Small tables with named rows and columns. After each table, cells are looked up by row and column.

Table fotug
         seni  simog  gef  ladosa  fikabup  pemol  tumeb
lamu       21     37   32     -12      -55      0    -60
bazamag    22     47   38     -11      -42      1    -50
gitigi      6     -9    7     -12      -62      8    -49
funaki     15     17   46     -19      -21     23    -10
koz        15     15   47     -20      -18     26     -5
zatodiv   -25    -69  -35       3       21     13     45
vuton      21     44   40     -12      -36      4    -41
vip         0      6  -48      13      -73    -42    -94
rel        15     59   21       5       20    -15     -7
kep        10     39   30      -1       36      2     25
muf        25     67   35      -6      -30    -12    -53
pak       -17    -28  -29      13       58     -4     58
kul       -26    -71  -33       4       37     15     61
zavavut     5     44  -10      18       35    -30      2

What is the tumeb of funaki in fotug? -10
What is the gef of zatodiv in fotug? -35
What is the gef of gitigi in fotug? 7
What is the pemol of kep in fotug? 2
What is the simog of kul in fotug? -71
What is the seni of zavavut in fotug? 5
What is the tumeb of gitigi in fotug? -49
What is the fikabup of muf in fotug? -30
What is the seni of kep in fotug? 10
What is the simog of rel in fotug? 59
What is the fikabup of rel in fotug? 20
What is the pemol of koz in fotug? 26
What is the seni of lamu in fotug? 21
What is the pemol of kul in fotug? 15
What is the seni of koz in fotug? 15
What is the simog of lamu in fotug? 37
Row with the largest pemol: koz

lanin:
|  | biv | zekebu |
|---|---|---|
| barug | 51602 | -49721 |
| sev | -33183 | 17353 |
| zof | -32604 | -36449 |
| molove | 46780 | -8644 |
| kevek | 99122 | 15577 |
| kol | -58468 | -15852 |

What is the biv of zof in lanin? -32604
What is the zekebu of sev in lanin? 17353
What is the zekebu of kol in lanin? -15852
What is the zekebu of zof in lanin? -36449
What is the biv of barug in lanin? 51602
What is the biv of kevek in lanin? 99122
What is the biv of sev in lanin? -33183
What is the zekebu of barug in lanin? -49721
What is the zekebu of kevek in lanin? 15577
What is the biv of kol in lanin? -58468
What is the zekebu of molove in lanin? -8644
What is the biv of molove in lanin? 46780

Table tavu
	ren	les	vif	peke	zak	zave	tiso	rar
norakil	117	66	111	207	95	150	62	130
latefi	72	120	204	156	72	135	126	88
pugu	157	132	83	127	147	205	108	78
tadopup	164	65	185	93	173	96	176	180
gavub	175	144	95	118	100	114	156	171
ruremin	72	179	176	196	206	142	101	187
palibe	166	120	91	190	67	179	143	68
rif	147	66	67	142	193	94	129	174
mafe	107	152	146	115	78	105	194	99
vovo	158	74	170	62	161	101	143	149

tadopup, zak -> 173
mafe, peke -> 115
norakil, tiso -> 62
norakil, zak -> 95
ruremin, rar -> 187
latefi, peke -> 156
vovo, vif -> 170
mafe, zave -> 105
ruremin, peke -> 196
norakil, vif -> 111
norakil, zave -> 150
mafe, les -> 152
rif, ren -> 147
mafe, ren -> 107
Row with the largest peke: norakil

fug =
         sipuz   beda  rigi  kagefen
bapul     -495   -876  1263      410
paberov   3583  -2563  1825      505
vuluke    2167  -2037   801      967
nore     -5779   4655  6430     1086
bulot     4588  -5053   962      570

vuluke, beda => -2037
nore, beda => 4655
bulot, beda => -5053
bapul, kagefen => 410
paberov, rigi => 1825
vuluke, sipuz => 2167
nore, rigi => 6430
bulot, rigi => 962
nore, sipuz => -5779
bapul, beda => -876
vuluke, rigi => 801
nore, kagefen => 1086
paberov, beda => -2563
bapul, sipuz => -495
bulot, kagefen => 570
bulot, sipuz => 4588
bapul, rigi => 1263

domug =
|  | sedak | savake | zesaf | guz |
|---|---|---|---|---|
| gotifi | 3.891 | 4.134 | 5.785 | 5.394 |
| telafe | 3.270 | 3.764 | 6.419 | 5.697 |
| rad | 2.027 | 3.024 | 7.687 | 6.001 |
| dunusan | 4.512 | 4.874 | 4.517 | 4.787 |
| luno | 5.755 | 5.244 | 3.883 | 4.180 |
| sozopil | 4.512 | 4.504 | 5.151 | 5.090 |

What is the guz of dunusan in domug? 4.787
What is the guz of rad in domug? 6.001
What is the sedak of telafe in domug? 3.270
What is the guz of sozopil in domug? 5.090
What is the sedak of rad in domug? 2.027
What is the sedak of gotifi in domug? 3.891
What is the savake of dunusan in domug? 4.874
What is the sedak of sozopil in domug? 4.512
What is the zesaf of telafe in domug? 6.419

koze:
         kas  zam
nez       79   55
mozukat   57   66
faserim   35   25
rafi      91   50

What is the zam of nez in koze? 55
What is the zam of faserim in koze? 25
What is the zam of mozukat in koze? 66
What is the kas of nez in koze? 79
What is the kas of faserim in koze? 35
What is the kas of mozukat in koze? 57
What is the zam of rafi in koze? 50
What is the kas of rafi in koze? 91

bef =
,bagapu,gifani,daber,dasitoz,renis,tesak,davim,ruf,ravemop
godi,-3.140,-5.433,-3.449,-5.496,-4.935,-3.956,-4.330,-2.328,-4.075
rop,1.318,-1.578,1.823,-0.304,-3.114,-2.645,-1.403,-7.824,-3.315
duvolab,-3.646,-4.836,-0.154,-1.728,0.533,-1.453,-1.694,-6.299,-8.670
sulile,-6.367,-4.655,-0.058,-3.313,-6.865,-1.654,-3.104,-5.346,-1.316
vofas,-2.572,-7.163,-3.739,-2.690,-4.962,-2.673,-6.441,-6.009,-3.490
ter,-4.568,9.997,-1.086,-5.069,-0.353,-3.896,-2.830,0.135,-3.011
zas,2.120,-2.125,-0.443,-4.076,-2.618,-3.010,-3.262,3.925,1.926

duvolab, daber -> -0.154
rop, davim -> -1.403
vofas, ruf -> -6.009
godi, dasitoz -> -5.496
sulile, bagapu -> -6.367
godi, tesak -> -3.956
godi, ravemop -> -4.075
rop, tesak -> -2.645
rop, ruf -> -7.824
sulile, ruf -> -5.346

